Each row below holds a small network's activations on one input, seen along a few directions.
In each table, some parts of the input vary, and every possible input appears once, in random order.
A made-up example of a description, with smaller parts first: ring(5) and (point or (values(2) and line(4)) or ring(11)).
Shared parts are said once, and a part with two or three values counts as separate values.
In the rows, zero is written as 100.

Other details of the inputs vary at random and push rows far along two fixed directions, the same in every table; ignore that.

Table:
x1: [118,70,56,99,104,131,63,100,105,101,81]
x2: [114,61,68,95,116,105,52,106,119,103,60]
x3: [107,73,56,93,130,140,81,120,99,95,70]
x4: [88,146,60,62,84,129,30,51,49,132,136]
x5: [79,177,121,87,49,68,103,49,67,122,165]
x6: [93,129,74,54,67,99,9,42,59,133,123]
x7: [123,57,61,97,110,132,72,110,110,97,76]
x8: [79,167,143,65,51,48,90,52,64,123,152]
x9: [77,171,138,71,54,45,89,50,68,124,152]
x10: [124,64,55,99,116,127,73,115,110,100,75]
x11: [119,57,67,98,115,136,71,112,108,102,76]
x12: [95,101,131,117,106,94,152,116,116,80,102]
x13: [88,102,127,114,105,96,156,119,111,79,98]
x14: [123,61,66,94,118,135,72,118,105,103,74]
x15: [94,101,128,128,100,89,142,116,121,84,105]
x16: [115,71,60,96,131,139,76,118,104,97,74]
x17: [95,90,140,117,103,66,137,108,112,89,92]
x18: [97,97,132,121,101,90,145,119,118,84,107]
x19: [84,112,120,122,108,91,154,118,115,83,97]
x20: [95,97,134,119,108,61,137,112,113,93,91]
x21: [117,61,63,105,114,135,68,109,112,101,74]
x22: [93,106,125,129,105,85,143,119,122,88,105]
x23: [91,135,64,65,83,133,34,54,53,124,131]
x24: [97,105,127,122,107,84,146,123,118,87,106]
x25: [87,165,128,78,52,72,111,62,64,117,160]
x26: [118,52,75,87,113,110,55,106,115,99,63]
x27: [119,63,67,94,123,138,71,124,102,98,78]
x28: [99,105,131,113,108,93,154,123,112,82,101]
x29: [104,70,58,99,123,144,77,113,102,92,70]
x30: [97,104,125,128,99,81,145,113,125,93,102]
x31: [88,133,69,63,81,101,15,44,47,140,124]
x32: [98,94,140,113,105,64,138,114,109,91,91]
x33: [93,94,136,124,102,65,133,105,116,89,90]
x34: [91,107,127,110,107,94,158,124,107,81,98]
x35: [101,103,127,122,101,81,147,117,120,93,103]
Description of these inputs: ring(5) and (values(2) or line(5)).
Changing only the ring(5) part turns x29 into x13. The same change can be made to x1. Which row results?
Answer: x7
Change only the values(2) part in x6. List by row number the other rows that result.
Answer: x33
Which other rows agree with x14 in the ring(5) part? List them by row number.
Answer: x8, x25, x27, x28, x32, x34

Table:
x36: [99,96,36,89,113,170,50,88,68,111,103]
x37: [93,135,94,67,78,106,29,51,54,137,139]
x38: [95,105,117,110,111,118,160,132,117,73,101]
x39: [90,108,101,69,99,103,84,88,82,101,98]
x40: [100,104,99,97,84,99,69,88,102,112,117]
x41: [113,98,100,87,85,99,84,85,83,114,109]
x42: [83,149,157,109,71,53,129,77,100,104,148]
x43: [92,90,126,135,107,88,142,106,120,85,85]
x44: [94,92,118,136,103,85,141,104,128,80,91]
x45: [99,93,133,109,103,87,143,116,126,79,84]
x46: [109,110,84,88,92,130,101,100,74,108,126]
x47: [92,102,110,86,105,95,74,89,82,113,108]
x48: [124,60,43,113,146,151,96,147,120,93,61]
x49: [116,95,38,78,108,121,29,84,91,123,90]
x50: [91,95,131,105,107,81,143,124,119,73,81]
x51: [101,95,124,111,100,85,142,116,134,75,88]
x52: [113,98,91,90,72,99,83,87,94,112,116]
x53: [98,127,85,50,73,102,44,53,38,135,135]
x54: [119,49,55,106,144,115,77,139,122,92,41]
x55: [95,114,88,83,108,87,81,91,83,117,98]
x56: [117,36,76,109,142,123,69,138,122,88,49]
x57: [83,161,145,105,76,47,137,79,92,114,136]
x58: [72,149,139,119,59,65,137,69,98,100,142]
x59: [98,111,91,81,77,107,80,86,101,101,109]
x60: [84,88,127,126,114,83,144,109,113,84,83]
x61: [138,32,64,108,121,125,82,127,128,90,58]
x62: [106,99,97,82,89,95,83,92,76,107,105]
x63: [104,100,112,126,98,71,138,121,138,93,92]
x64: [98,99,126,127,117,110,150,134,118,84,110]
x65: [82,109,91,97,98,103,81,81,78,102,100]
Describe the family of inputs behind these rows.
Answer: values(5) and (point or line(5))
Changing only the values(5) part turns x49 into x42. The same change can be made to x55. Which row results?
Answer: x47
Which other rows agree with x41 in the values(5) part? List them by row number.
Answer: x46, x52, x53, x61, x62
A walk changes only the line(5) part. It starts at x59 and steps to x51. List the rest of the walk in order.
Answer: x45, x50, x39
Change only the line(5) part in x58. List by row number the other rows that result.
Answer: x43, x44, x60, x65
Change only the values(5) part in x36. List by row number the other rows that result.
Answer: x38, x46, x48, x64

Table:
x66: [114,68,35,72,114,152,33,97,81,114,78]
x67: [91,113,112,96,97,72,95,88,100,105,96]
x68: [107,80,100,109,123,114,125,134,116,83,83]
x69: [79,142,114,85,84,101,103,80,73,103,135]
x70: [90,117,109,93,97,107,113,104,89,99,113]
x71: [118,94,39,68,93,142,19,79,69,122,105]
x72: [94,101,120,99,91,73,91,86,98,104,104]
x73: [102,77,103,115,127,117,126,124,112,82,78]
x74: [100,103,107,101,112,107,119,110,93,96,102]
x75: [87,142,105,100,74,87,98,74,83,111,133]
x76: [83,137,111,86,79,92,104,73,76,106,133]
x77: [100,80,92,119,121,105,124,123,121,86,77]
x78: [101,136,109,94,67,90,98,75,90,115,143]
x79: [102,110,105,108,81,100,105,88,108,101,120]
x80: [92,115,111,96,101,107,116,99,84,102,110]
x81: [92,107,114,104,95,70,91,87,100,109,102]
x82: [101,111,105,102,83,97,108,96,97,101,113]
x83: [120,68,34,82,107,152,25,92,87,109,81]
x84: [104,110,105,105,79,99,107,92,107,106,119]
x85: [96,107,118,88,90,76,97,90,97,105,98]
x86: [112,73,111,103,115,82,110,120,122,90,70]
x87: [94,108,118,90,92,76,95,86,98,100,98]
x88: [112,78,94,131,109,105,120,119,138,90,85]
x89: [90,108,104,111,116,105,120,107,97,96,97]
x90: [110,75,99,111,118,104,128,127,119,85,82]
x91: [105,90,116,101,99,73,96,100,104,103,96]
x92: [108,65,113,113,110,82,106,118,122,94,73]
x93: [97,84,97,119,127,113,126,131,120,83,78]
Changing only one part turns x81 into x91. The same change can be made to x93. Which row results?
Answer: x68
Describe the family of inputs behind these rows.
Answer: line(4) and (values(2) or line(5))
Change only the values(2) part in x91. List by row number the other rows that result.
Answer: x86
A walk changes only the line(4) part. It starts at x90 and steps to x66. List the rest of the walk in order.
Answer: x76, x77
